Each row below holds a small network's activations on one input, seen along a few directions.
Each table varies a few parts of the input and shows all the possible inputs, shuffled.
Descriptions start from the smaller parts, as in this example, which fits no table here: one of 8 places around a ring, together with either a single point or one of 11 places around a ring or (one of 3 separate values, together with one of 4 places along a line).
Shared parts are said once, and a part with two or three values counts as separate values.

Other details of the inputs vary at random and push rows far along three fixed directions, the same in every table; ignore that.

Rows:
x1: [ -9 -40  42  23 -17 -47  16 -43  -4  45 -39 -32 -13 -19]
x2: [ -3  55 -66 -38  13  58  -2  42  22 -43  56  28  42  21]
x3: [ 47 -32  59   8  58   1  23  40   5 -13 -65  42  24   5]
x4: [-21 -15 -18 -40  13 -38  64 -16 -46  26  18 -73 -64  34]
x5: [-10 -42  47  15 -12 -61  -2 -45 -14  33 -33 -20 -14  -1]
x6: [-35  39 -19  53 -48 -14 -72 -43 -34  35  -6  11   0 -59]
x7: [ 42 -56  59   7  13   9  16  31  53 -14 -44  31  35   0]
x8: [-47  42  -7  57 -47 -27 -95 -46 -32  34  -1   6  -9 -42]
x9: [-25  40  -7  56  -8  35 -60  14  16  -8 -23  64  65  -9]
x10: [ -8 -55  43  24 -20 -56  11 -51 -18  33 -23  -4 -33 -18]
x11: [ 10 -40  50   6  -9 -66  15 -34  -7  39 -14  -2  -8 -31]
x12: [  2 -28  57  24   6 -51  -7 -21 -17  37 -43 -28 -29  10]
x13: [  4  59   0  50  17  36 -87  30 -20  -7 -15  54  25 -22]
x14: [ 27 -15  -3 -57  61  17  58  40  -8 -26   6 -26 -13  59]
x15: [-30  57 -66 -22  -9  64   3  33  19 -30  34 -10  17  26]
x16: [ -5 -49  52  24 -18 -53  -9 -52  -4  29 -23 -23 -39  -5]
x17: [-75  51 -77  -6 -36   0  -6 -28 -47  25  63 -41 -34  -4]
x18: [ 21  34  -1  45   2  34 -63  21  24 -36  -6  95  69 -28]
x19: [-42  62 -72 -32 -30  -2 -28 -24 -29  15  92 -48 -39  -6]
x20: [-29 -37 -18 -39 -12 -43  35 -39 -35  32  61 -75 -60  15]
x21: [  0 -32  51  25   9 -55   1 -26 -29  40 -40 -20 -21  10]
x22: [-24  43  -3  53 -11  34 -68  17  26  -9 -25  52  52 -10]
x23: [ 44 -30  49  16  39   8  28  31  27  -8 -79  25  33  10]
x24: [  4  58 -76 -41   0  63   9  38  19 -38  54  15  32  -2]
x25: [ 39 -13 -10 -57  54  23  73  37  -7 -22  -2 -41 -23  34]
x26: [ 12  49 -76 -34  -2  62  12  31  12 -50  59  16  18  -2]
x27: [ 42 -26  60  15  33   7  17  37  33 -10 -76  21  26  20]
x28: [ 18 -40 -18 -51  13  20  65  23  23 -17  23 -26  -4  21]
x29: [ 27 -38  58  15 -22 -57   1 -41  -1  24 -11 -20 -29 -32]
x30: [-27  29  -1  63 -53  -7 -78 -43 -23  25   3  18 -16 -49]
x31: [ 34 -37  58   1  12   5  16  22  51 -19 -70  26  37  13]
x32: [ 10 -33 -13 -50  23  23  60  17  26 -40  11  -7  -2  60]
x33: [ 12  23 -10  48 -11  56 -47  18  28 -29 -27  81  54 -29]
x34: [ 31 -64  50   6  22  -1  29  29  39 -12 -41  51  42  -3]
x35: [-24  46 -71 -31   4  58  10  39   9 -44  25  27  29  22]
x36: [ -6  -8 -13 -60 -21 -40  46 -32 -15  26  57 -87 -60   6]
x37: [ 37  -8   0 -59  49  25  61  44   0 -25   1 -44 -28  45]
x38: [ 31 -19  -8 -64  27  15  58  21  36 -44  32 -22 -10  44]
x39: [-19  34 -10  60 -42 -29 -71 -39 -39  22  23  43   1 -73]
x40: [-56  35 -70 -14 -36  -2 -32 -29 -41  22  91 -56 -54  -8]
Description of these inputs: one of 5 places around a ring, together with either one of 2 separate values or one of 6 places along a line.
Q: The inputs of x26 and x39 match in every part but the place on the ring of 5. If x1 is changed in the same way as x26 into x39, which row does it become?
A: x17
Q: Which other rows agree with x2 in the place on the ring of 5? List them by row number.
A: x5, x9, x14, x18, x20, x21, x32
Q: Which other rows does x14 become when the place on the ring of 5 takes its other values? List them by row number.
A: x3, x13, x25, x37
Q: Which other rows agree with x40 in the place on the ring of 5? List them by row number.
A: x8, x12, x13, x16, x19, x22, x38

Rows:
x41: [ 16  -2 -35 -53  10  41  33  36  25 -45  45   4   8  27]
x42: [ 14  -2 -48 -58  21  38  58  39  16 -41  43  17  17   6]
x43: [-57   9 -47 -24 -23 -21  14 -33 -55  29  52 -70 -62  24]
x44: [-18  23 -26 -43  16  38  19  35  37 -33   6 -30  10  66]
x45: [-34  21 -43 -34 -15  10  25  -4  -6   0  16 -57 -32  37]
x46: [ 56  -5  59  -5  34 -58  -6 -20 -62  36  -7 -50 -68 -26]
x47: [-41  38 -37  32  -6  23 -29   6 -31  10  -3  50  26 -27]
x48: [ -4  32 -37  27 -20  13 -39  -2 -14 -12  33  41  21 -48]
x49: [ 26 -49  31   0   2 -44  37 -18  -4  20  -7  13   3 -33]
x50: [ 20   2 -44 -54  13  34  40  33  21 -42  43   7  13  24]
x51: [ -9 -41  33   5   9 -29  19 -22  -3  17 -34 -17 -17  19]
x52: [  7  42 -34 -29  51  11  13  35 -67   8  22 -66 -64  32]
x53: [-54  44 -40  46 -34 -13 -61 -35 -55  34  18   8 -10 -26]
x54: [ 48 -43  41 -10  12  11  28  16  56 -22 -27  12  22   7]
x55: [ 28 -40  43 -13 -15 -28  20 -21  27   9 -16 -24 -15  -5]
x56: [-14  46 -21  32   5  58 -38  41  28 -34 -22  64  54  12]
x57: [ 17 -45  25  -3  40   3  61  23  14  -4 -49  35  42  20]
x58: [ 41 -12  44  41  10  22 -42  22  52 -27 -44  89  61 -27]
x59: [-56  43 -42  50 -31 -14 -49 -37 -63  30  17   8 -10 -37]
x60: [ -6 -37  34   8  -2 -21  20 -20   6  21 -39 -32 -14  15]
x61: [ 19 -43  58  13 -17 -53   2 -36  12  24 -10 -11 -24 -21]
x62: [ 22 -34  48  -9 -15 -31   8 -22  27  14  -6 -30 -14  -3]
x63: [-35  52 -19  37 -23  27 -61   7   6   1 -10  13  22  -2]
x64: [ 16   2  56  45 -21 -15 -72 -21  33  10 -23  28  29 -32]
Q: The inputs of x54 and x60 match in every part but one. If x50 is changed in the same way as x54 into x60, which row does it become?
A: x53
Q: What do these inputs look like to the network?
A: one of 2 separate values, together with either a single point or one of 11 places along a line
